A small network was shown many inputs. Here are its activations along a few directions, one row for each input.
Each table varies a few parts of the input and shows all the possible inputs, shuffled.
A made-up example of a description, with smaller parts first: values(3) and (point or line(11) or (line(4) and ring(8))).
Shared parts are said once, and a part with two or three values counts as separate values.

Other details of the inputs shift rows strongly along two fixed directions, in all tables alike. That doesn't count.

Table:
row 1: |  -2 |  36 |   3 |  -8 | -33 |  15 |  14 |   2 |  39 |  18 |   8 |
row 2: |  13 |   6 |  16 |  -3 |  11 | -26 |  -6 | -14 |  14 |  27 |   5 |
row 3: |   4 | -29 |   7 |   8 |  28 | -21 | -16 | -16 | -22 | -11 |  -7 |
row 4: |  -3 |  23 |   0 |  -7 | -23 |  10 |  16 |   1 |  29 |  17 |   6 |
row 5: | -24 | -14 | -19 |  -7 | -22 |  37 |  24 |  10 |  -4 | -22 |  -6 |
row 6: |  30 |  34 |  23 |  -3 |   7 | -25 |  -4 |  12 |  14 |  37 |  14 |
row 7: | -14 |   0 | -22 |   0 | -23 |  26 |   7 |  12 |  -2 | -24 |  -8 |
row 8: |  13 |   8 |  17 |   0 |   9 | -25 | -10 | -15 |  15 |  24 |   8 |
row 9: |  -7 | -54 |   2 |   9 |  33 |  -7 | -10 | -14 | -39 | -31 | -11 |
row 10: | -15 | -20 |  -6 |  -7 |  -4 |  16 |   7 |   1 |  -4 | -10 |  -4 |
row 11: | -10 | -12 |  -9 |   0 | -13 |  40 |   9 |  26 | -21 | -17 |  -2 |
row 12: | -21 |  21 | -10 |  -7 | -38 |  53 |  14 |  27 |   6 |  -2 |   7 |
row 13: |  11 |  -1 |  19 |   2 |  35 | -23 |  -4 |  -6 | -23 |  16 |   7 |
row 14: |  20 |   7 |  -2 |   0 |  17 | -39 | -17 |  -7 |   1 |  22 |  -2 |
row 15: |   6 | -22 |   5 |  -3 |  23 | -26 |  -1 | -12 | -13 |  13 |  -3 |
row 16: |  -3 |  33 |  10 | -11 | -17 |  18 |   9 |  25 |  15 |   8 |  12 |
row 17: |   2 | -34 |  -4 |   8 |  27 | -18 | -15 |  -9 | -29 | -17 | -10 |
row 18: | -23 | -35 | -15 |   7 |  -2 |  33 |   7 |   1 | -26 | -51 | -12 |
row 19: |   3 |  -8 |   6 |   5 |   9 |  -6 |   3 | -13 |  -2 |  -3 |   1 |
row 20: |   8 | -26 |  -4 |   5 |  29 | -27 | -16 |  -9 | -27 |  -7 | -10 |
row 21: |  -7 |   6 |   0 |   3 | -13 |  13 |   5 |  -2 |  12 |  -9 |   2 |
row 22: | -23 | -20 | -15 |   0 | -14 |  32 |  -3 |   9 | -10 | -37 | -10 |
row 23: |  19 |  18 |   5 |   8 |  12 | -32 | -10 | -11 |  11 |  18 |   2 |
row 24: |   1 |  50 | -18 |  -8 | -41 |  12 |   6 |  16 |  40 |  17 |   7 |
row 25: |  21 |  33 |  12 |   7 |   4 | -30 |  -9 | -12 |  26 |  27 |   6 |
Each input here is: ring(5) or (values(2) and line(10)).
Which other rows does row 2 become when the line(10) part takes its other values? List them by row number. -> row 3, row 8, row 9, row 10, row 14, row 15, row 17, row 20, row 22

Table:
row 26: | -12 |  -8 | -17 |  -6 |  -2 |  10 |  -9 |  17 | -16 | -15 |  -5 |
row 27: |  -2 | -30 |  -2 |   0 |  24 | -10 |   1 | -29 |  -8 |  -2 | -12 |
row 28: | -23 |  16 |  -5 |  -1 | -24 |  41 |   9 |  15 |   2 | -20 |   6 |
row 29: | -21 | -10 |  -3 |   8 | -13 |  17 |  -5 | -10 |   9 | -22 | -10 |
row 30: |  -1 | -15 |   6 |   2 |  26 | -10 |  10 |  -8 | -25 |   4 |   1 |
row 31: | -10 | -11 |   0 |   3 |  -8 |  -9 |  10 | -13 |  13 |   6 |  -1 |
row 32: |  26 |  28 |   0 |   5 |   0 | -22 |  -6 |   2 |   5 |  23 |   1 |
row 33: |   3 | -15 | -21 |   0 |   3 |  -9 |  -7 | -14 |  -3 | -18 |  -8 |
row 34: |   7 |   7 |  18 | -16 |   7 | -19 |   2 |   2 |  11 |  27 |   5 |
row 35: |   2 |  -3 |  12 |   4 |  14 |  -2 |   2 |  -3 | -17 | -15 |  -1 |
row 36: |  -3 |  17 |   8 |  -1 |  -7 |  17 |  10 |  13 |  12 | -13 |   4 |
row 37: |  -4 | -30 |   3 |  -3 |  15 |   6 |   2 |   1 | -23 |   5 |   0 |
row 38: |  27 |  19 |   0 |   7 |   9 | -21 |  -3 |   7 |   8 |  16 |  -1 |
row 39: |  -3 |  48 |  12 |  -6 | -23 |   8 |  -3 |   9 |  32 |  21 |  18 |
row 40: |  -8 |   1 |  -9 | -12 | -18 |  13 |  14 | -13 |  22 |  -1 |   3 |
row 41: |  12 | -19 |   9 |   5 |  27 | -27 | -12 | -31 |  -4 |  -9 |   0 |
row 42: | -23 |  10 | -10 |   3 | -34 |  58 |  10 |  19 |   1 | -23 |   5 |
row 43: |  -9 |  -6 | -20 |  -1 |  -5 |  21 |  10 |  22 | -12 | -34 | -10 |
row 44: |  0 | 10 |  9 |  5 | -5 | 12 | -6 |  4 |  1 |  5 |  9 |
row 45: |   0 | -19 |   5 |  -2 |  23 |  -1 |  20 |   2 | -16 | -10 |  -4 |
row 46: |  -1 | -13 | -20 |   3 |   6 |  -5 | -12 | -16 |  -2 | -14 | -17 |
row 47: | -34 |   4 | -12 | -20 | -36 |  51 |  18 |  25 |   9 | -10 |   5 |
row 48: |   6 |  43 |  12 | -12 | -18 |  -2 |  18 |   4 |  28 |  33 |  11 |
row 49: |  -6 |  -8 | -14 |   1 |   9 |  -1 |  -7 |   8 | -23 | -14 |  -5 |
row 50: |   2 | -17 | -11 |  12 |  14 | -24 | -16 | -17 |  -6 |  -7 | -18 |
row 51: |  17 |  -9 |  -2 |  11 |  41 | -40 | -13 | -10 | -32 |   4 |  -4 |
row 52: |   9 | -26 |  17 |  19 |  31 | -44 | -15 | -29 |  -9 |  -2 |  -3 |
row 53: |  -6 | -19 |  -2 |   5 |   9 |  15 |  14 |  -1 | -24 |  -1 |   0 |
row 54: | -12 |  -7 | -23 |   2 | -16 |  28 |  -2 |  19 | -17 | -19 |  -5 |
row 55: |  -7 | -11 |  -1 |   4 |   4 |   6 |  -9 | -20 |   6 | -16 |  -9 |
row 56: |  -5 |  41 |   7 | -14 | -24 |   7 |  12 |   9 |  30 |  33 |  16 |
row 57: |   9 |  19 |   8 |  -4 | -13 |   6 |  17 |   3 |  11 |  23 |   6 |
row 58: |   9 |  11 |  -6 |  10 |  -5 | -34 | -11 | -11 |  18 |  13 |  -2 |
row 59: |   1 | -29 |   0 |   1 |  13 | -20 |   8 | -22 |  -5 |  -4 |   1 |
row 60: | -14 | -22 |  -4 |   4 | -10 |  10 |   1 |  -9 |  -1 | -33 |   0 |
row 61: |   6 |  38 |  15 |  -4 | -21 |   6 | -12 |  10 |  32 |  32 |  18 |
row 62: |  5 | 13 | -9 |  0 | -2 | -4 |  1 |  9 | -7 | -6 | -5 |
row 63: |  32 |  21 |  28 |  11 |  20 | -33 |  -9 | -13 |   4 |  29 |   9 |
row 64: |   0 | -12 | -13 |   1 |   2 |   4 | -13 |  12 | -17 |  -4 |  -4 |
row 65: |  2 |  1 |  2 | -2 | -7 | 19 | 23 | 11 |  6 |  3 |  2 |
row 66: |  0 | 10 |  4 | -4 | -9 |  8 |  9 |  3 |  6 | 23 | 10 |
row 67: |  -7 | -18 |   7 |  -4 |  -7 |  24 |  -6 |  13 |  -9 | -18 |  -2 |
row 68: |  33 |  13 |  11 |  -2 |  16 | -44 | -22 |   1 |   6 |  36 |   1 |
row 69: |  -4 |  -7 | -21 |   9 |  -4 |  18 |  -1 |  11 | -23 | -16 |  -6 |
row 70: |  -3 |  27 |   4 |  -4 | -22 |  -6 |   5 | -13 |  44 |  33 |   1 |
row 71: |  -3 | -29 |   5 |  -9 |   4 |  10 |   6 |   7 | -16 |  -1 |  -4 |
row 72: |  -1 | -10 |   4 |   7 |   1 |  25 |   9 |  11 |  -8 | -24 |  -1 |
row 73: |   7 |  22 |  20 |  -4 |   8 | -17 | -15 |   0 |  13 |  23 |  13 |
row 74: |   0 |  19 |  18 | -11 | -10 |   1 |  -8 |  11 |  19 |   8 |   7 |
row 75: |   1 | -17 | -17 |   5 |  -1 | -15 |  -5 |  -9 |  -4 | -19 |  -5 |
row 76: |   6 | -17 |  -2 |  -5 |  19 | -21 | -15 |   8 | -20 |  -7 |  -9 |
The inputs of row 26 and row 47 match in every part but one. If row 46 is changed in the same way as row 26 into row 47, which row does it become? -> row 27
Describe the family of inputs behind these rows. -> values(3) and (ring(5) or (values(2) and line(6)))
Which other rows does row 32 become when the line(6) part takes its other values? List them by row number. -> row 38, row 54, row 64, row 68, row 69
A walk changes only the ring(5) part. It starts at row 46 and steps to row 33. List the rest of the walk in order. -> row 75, row 58, row 50
A walk changes only the ring(5) part. It starts at row 41 and steps to row 60. List the rest of the walk in order. -> row 52, row 29, row 55

Table:
row 77: |  -4 |  14 |   9 | -10 | -15 |  16 |  12 |  15 |  12 |   6 |  13 |
row 78: |  12 |  -1 |  23 |   5 |  23 | -23 | -14 | -10 |  -7 |  16 |   8 |
row 79: |  -3 | -37 | -11 |  -1 |  15 |  -1 |   5 |   8 | -33 | -19 | -11 |
row 80: |  -7 | -33 |  -9 |  -7 |   4 |   6 |  11 |  -3 | -14 | -15 |  -9 |
row 81: |   9 |  -5 |   6 |  -5 |  16 |  -5 |   1 |   8 | -14 |   5 |  -1 |
row 82: | -25 | -14 |  -2 |  -2 | -16 |  30 |   3 |   0 |   2 | -19 |  -2 |
row 83: | -14 | -33 | -13 |   0 |  -3 |  15 |  -3 |  -6 | -12 | -23 | -10 |
row 84: |  3 |  2 | -7 |  1 | -9 |  4 |  8 | -9 | 10 |  9 | -1 |
row 85: |   2 | -23 | -10 |  11 |  14 |  -9 |  -8 |   1 | -20 | -25 | -11 |
row 86: |  12 |  -5 |   4 |   4 |  28 | -38 | -19 | -16 | -10 |  16 |   0 |
row 87: | -20 | -10 |  -5 |   2 | -13 |  31 |  16 |  -1 |  -1 | -15 |  -1 |
row 88: |   6 |  36 |  -5 |  -3 | -12 |  -9 |   4 |  -1 |  22 |  28 |   7 |
row 89: |   5 |  38 |  -5 |  -3 | -16 | -11 |  -6 |   0 |  30 |  12 |   6 |
row 90: |  23 |  -9 |   9 |  10 |  32 | -48 | -23 | -13 | -13 |  22 |  -2 |
row 91: |   6 |  28 |   0 | -12 |  -6 | -17 |   4 |   3 |  20 |  28 |   6 |
row 92: |  -8 |  27 |   5 |  -1 | -29 |  24 |   3 |  12 |  20 | -11 |   8 |
row 93: | -11 |  16 |   5 | -12 | -22 |  17 |  16 |   6 |  28 |  10 |   7 |
row 94: |  14 |  12 |  17 |   7 |  13 | -14 |   1 |  -6 |  -1 |  21 |  11 |
row 95: |  -5 |  13 | -16 |   1 | -24 |  19 |   9 |  14 |   5 |   2 |  -2 |
row 96: |   5 | -21 |  -2 |   7 |  24 |   5 |   0 |   1 | -34 | -12 |  -7 |
row 97: |   8 | -11 |   3 |   8 |  20 |  -6 | -11 |   1 | -19 | -18 |  -6 |
row 98: | -11 |   7 |  -6 |  -5 | -19 |  32 |  -5 |  18 |   0 | -10 |  -1 |
row 99: |  13 |  22 |  20 |   5 |   6 | -28 |  -7 | -18 |  25 |  18 |   6 |
row 100: |  -8 | -13 | -12 |   1 | -10 |  13 |   1 |  -5 |   4 | -26 |  -8 |
Describe the family of inputs behind these rows. -> line(4) and ring(6)
The inputs of row 86 and row 91 match in every part but the line(4) part. If row 78 is changed in the same way as row 86 into row 91, which row does it become? -> row 77
Which other rows does row 89 become when the ring(6) part takes its other values? List them by row number. -> row 85, row 92, row 97, row 99, row 100
Which other rows does row 87 become when the ring(6) part takes its other values? List them by row number. -> row 84, row 88, row 94, row 95, row 96
